Each row below holds a small network's activations on one input, seen along a few directions.
In each table, some parts of the input vary, and every possible input appears once, in random order.
A made-up example of a description, with smaller parts first: ring(5) and (point or ring(9) or (values(3) and line(4))).
Shared parts are said once, and a part with two or three values counts as separate values.
In the rows, 128 means zero.

Other details of the inputs shift rows strongly along two fixed directions, in all tables alike. That doesn't count.

Table:
x1: [160 114 145  67  86  72 131 116 107  89 109  87]
x2: [108 125 125 150 111 180 141 133 114 140 119 144]
x3: [128 137 100 144 180  88 145 111 122 154 142 104]
x4: [109 144 165 142 101 152 136 178 132 137 109 171]
x5: [109 130 123 168 185 126 143 146 136 154 153 144]
x6: [ 81 137 181 132  74 156 142 176 138 159  64 145]
x7: [130 135 154  91 113 109 103 140 146  98 137 142]
x8: [122 113 146 130 117 147 103 141 166 132 112 160]
x9: [123 137  81 161 174 152 129 104 131 143 159 131]
x10: [149 110 117 138 132 151 108 125 156 131 134 143]
x11: [107 146 130 127 115 123 110 123 134 132 114 132]
x12: [132 117 170  82  66 139 134 144 119 104 128 134]
x13: [123 124  45 211 236 157 144 105 114 152 191 142]
x14: [109 130  53 215 240 168 152 101 108 173 166 118]
x15: [179 139  68 140 169  81 144  72  99  92 153  93]
x16: [ 93 129 118 169 145 193 126 162 149 154 141 170]
x17: [184 136  70 139 179  71 135  81 102  81 169 101]
x18: [128 132 137  97 111  91 104 116 131 137 126 115]
x19: [103 146 157 140  98 148 137 159 130 137  97 155]
x20: [104 124 164 105  90 123 101 141 148 138 109 140]
x21: [126 125 177  82  66 154 119 162 151 112 124 148]
x22: [172 123 126  62  99  68 102  91 123  93 144  83]
x23: [146 154  80 155 190  87 145  86 116 130 148 104]
x24: [ 76 133 149 159 118 177 109 184 149 146 113 185]
x25: [140 130 102 137 181  76 135 104 131 131 148 104]
x26: [160 125 148 100  93  99 138 134 117  91 130 121]
x27: [139 147  61 158 209  86 116  71 125 146 167 105]
x28: [170 105 139 102 111 119 132 118 138  91 105 119]
x29: [107 123 123 148 143 157 119 140 131 177 140 135]
x30: [ 98 109 129 178 158 166 156 160 131 155 133 150]
x31: [169 141  69 128 180  88 118  65 118 126 166  82]
x32: [142 119 141 129 125 122 127 131 152 123 109 142]
x33: [131  99 141 135 109 173 123 142 141 129 110 147]
x34: [ 98 137 178 140 110 159 141 188 141 150 117 177]
x35: [137 132  80 169 186 118 153 105 105 139 133 100]
x36: [185 144 128  52  74  71 111  80 115  80 122  73]
x37: [120 142 124 117 119 113 108 120 132 110 124 131]
x38: [ 95 113 163 111  89 166 132 155 111 149 101 129]
x39: [ 91 127 172 122 107 146 107 162 155 140 121 162]
x40: [ 84 104 170 135  95 190 140 172 130 142 111 153]
x41: [ 58 102 153 158 121 203 134 171 125 169 109 159]
x42: [155 141 139 104  81 110 146 114 106  99  94 100]
x43: [174 122 131  69 106  83 111 103 130  91 153  96]
x44: [123 118 146 111 104 119 141 146 106 135  99 113]
x45: [183 137 139  47  60  81 127  80  98  70 109  69]
Each input here is: ring(5) and (point or ring(8)).
Question: Changing only the ring(5) part turns x19 into x15. The same change can be made to x4. Which row results?
Answer: x17
Question: Changing only the ring(5) part turns x26 into x21. The same change can be made to x42. Which row results?
Answer: x36
Question: Start at x7 and move only the ring(8) part, one step at a time. The first step leads to x39. Which rows follow, in order?
Answer: x20, x18, x27, x11, x37, x24
Question: Which other rows agree with x14 in the ring(5) part? List them by row number.
Answer: x2, x12, x13, x33, x38, x40, x41, x45
